-65  31  78  -17 Out: -17, -65

6  50  -18  76  71  -38  -55 Out: -55, 6

26  -13  77  7  -23  6  -8 Out: -8, 26

36  77  10  1  0
59  58  4  0  1
Out: 0, 59

11  18  -12  14  -4
0  20  20  -6  67
Out: -4, 0

1  45  52  -30
12  -8  9  -9
0  59  67  -45
Out: -30, 0

-12  -63  8  20  -21  -17  75 Out: 75, -12
---
21  49  70  -23  35  -51 Answer: 35
0  -63  18  -8 Answer: 18
-59  26  -75  59  37  31  -72 Answer: 31
1  15  -24  -74 Answer: -24
-7  5  -14  -18  -4  -72 Answer: -4
26  76  19  26 Answer: 19
14  21  39  61 Answer: 39
65  14  73  15  35  37  34 Answer: 37
-3  -69  -13  -71  1  -21 Answer: 1
---
Input:
[[-0.222 -0.187 -0.198 -0.177 -0.156  0.200]
 [-0.209 -0.195 -0.192 -0.202 -0.217 -0.092]]
Output: -0.156

Input:
[[  -3.219 -129.275 -191.680 -119.967   37.573]
 [ 131.165   45.751  -13.886   15.887   77.982]
 [  -5.457  136.005  157.382   67.048  -20.667]]
Output: 15.887

Input:
[[-160.7   71.6  -24.5  116.5]
 [-146.7   58.8  -16.7   43.5]
 [-170.8   72.7  -59.2   81.2]]
Output: -16.7

Input:
[[ 0.6 -0.2 -1.0 -0.6]
 [ 0.6  0.2  0.6 -0.6]
 [-1.5  1.3 -1.7  0.2]]
Output: 0.6

Input:
[[ 0.7 -1.0 -1.6  1.6 -0.3  0.8]
 [ 0.3 -1.5 -0.7  0.5 -0.4  1.1]]
Output: -0.3

Input:
[[ 1.1  1.9 -1.3  1.5  0.5  2.0  1.2]
 [-1.4  0.4  1.6  0.9  0.2  1.0 -0.6]
 [ 0.0  0.5  0.7 -0.7  1.7 -0.7  0.2]]
Output: 1.0

Input:
[[ 1.002  0.316 -0.476  0.325  2.054  0.368 -1.677]
 [ 1.373 -0.011 -0.084  0.648  2.192  1.493 -2.291]
 [ 0.777  1.276  0.444 -1.109 -0.295 -0.958  1.392]]
Output: 1.493

Input:
[[-1.78  1.14 -0.08  1.26]
 [-1.31  0.66 -0.95  1.16]]
Output: -0.08

Input:
[[-0.103 -0.073 -0.035  0.000 -0.001 -0.048 -0.072]
 [-0.124 -0.044  0.034  0.033 -0.033 -0.099 -0.150]
 [-0.113  0.155 -0.056 -0.119 -0.020 -0.017 -0.121]]
Output: -0.099

Input:
[[ -3.247 -15.099   2.218  13.239   6.607   1.053]
 [ -3.143 -11.970   2.047  11.991   6.254   1.081]
 [ -3.226 -13.654   2.119  12.540   6.503   1.030]]
Output: 6.254
---
[[-136.6, 11.7, 106.0, 115.7], [-115.8, -5.3, 83.2, 145.0], [-145.0, 49.1, 176.6, 32.0]] ans = 83.2
[[13.534, -82.963, -180.195, -153.474, -57.291, -126.571, -36.056], [12.059, -82.752, -179.693, -153.829, -57.180, -125.361, -36.614], [-145.304, -45.184, -92.395, -124.399, -90.973, 128.293, -113.430]] ans = -179.693
[[-1.0, -2.0, -0.6, 0.5, 0.0, -0.4, 0.0], [-1.1, -2.2, -0.7, 0.6, 0.0, -0.4, 0.0], [1.4, 0.2, 1.6, 0.4, -1.4, -1.1, 0.8]] ans = -0.7
[[-2.68, -6.09, -21.31, 3.43], [-7.46, -3.34, -7.78, -1.35], [17.29, -7.22, -12.50, -4.17]] ans = -7.78
[[-1.64, -1.49, -0.41, 0.23, -2.07], [0.03, -0.04, -0.51, -0.10, 1.66], [-0.04, 0.88, -0.12, 0.43, -0.24]] ans = -0.51
[[5.797, 10.446, -13.647, 5.080, -20.971], [1.780, -5.194, 2.446, -10.997, 3.699], [-3.994, 12.142, 3.093, 4.775, 1.471]] ans = 2.446
---
19	32	-14	56	-26	-11
17	38	-16	66	-18	-19
26	34	-15	60	-24	-11
value 26

-17	-28	-57	-47	-29	-8	68
-3	-68	-2	-43	-6	29	-52
-71	58	-29	47	-6	-62	56
value -71

7	5	-7	2	-30	-27	2
29	-5	0	61	33	-23	1
-2	-11	20	35	4	48	17
value -2

19	-1	18	0	-7	4
21	-2	4	9	66	-6
-4	-5	-6	-32	14	-14
value -4

8	1	8	-28	-23	32
-34	-40	36	79	5	6
8	2	0	-18	-13	14
value 8

12	16	8	65
40	3	-27	-6
-32	-50	31	22
value -32
---
-15  71  8  -36  -27  -67 yields -15, -67

35  -21  -28  33  -56  64  -6
7  -9  40  79  -44  4  2
yields 35, 2

-79  18  4  -46 yields -79, -46

-30  -17  17  -61  -4  9
5  14  28  -61  -2  21
-4  0  6  -61  0  4
yields -30, 4

-50  38  -68  78  36  18  -32 yields -50, -32

-39  40  35  17
-59  33  30  15
yields -39, 15

-4  -36  57  -36
-10  69  36  -33
yields -4, -33

65  -19  43  -13  -51
34  -41  57  9  -27
49  -32  44  -1  -33
yields 65, -33

-5  -61  -55  38  18  -26 yields -5, -26

-1  0  0  2  0  0  -5
38  -6  0  -33  -3  51  70
-42  6  0  34  3  -47  -76
yields -1, -76
---
[[ 22  15  13 -30  19 -58 -29]
 [-31  -7  -7  26  11 -37   9]
 [-14  16  13 -12  -2  36 -18]] result: 11

[[ 11  -7 -15   7   4  26]
 [ 54   7   2  12   2   9]
 [  6 -64 -33  37  34  -2]] result: 12

[[-27 -27   4 -22 -15]
 [-55 -65   3  34  68]
 [ 10  40  10   4   8]] result: 3

[[  1  38   2   2  25  74  -9]
 [-60  -1   3 -12  28   9  19]
 [ 47 -48 -31  -1 -14  31  -8]] result: 28

[[ 45  19  41 -25]
 [ 52 -34   6  -1]
 [  1  24  -8 -72]] result: -34

[[  2   5 -17 -11   2]
 [-17  10  63  50  13]
 [-72  14 -66 -62  -4]] result: 63

[[-70 -52  42  -7 -73  37]
 [ 64  -5 -57 -26  -9  -7]
 [ 47  13  54 -13  51  39]] result: -26

[[  7   6  17 -21   6]
 [-52   0  45  63  -5]
 [-28   0  25  40  -2]] result: 45

[[ -6 -36 -79 -11  41 -24]
 [ 24 -11 -17   4  26 -19]
 [ 25 -11 -19   3  29 -20]] result: 4

[[-73   9   9   1]
 [ -2   4  -2 -18]
 [ 16   9   6   6]] result: 4
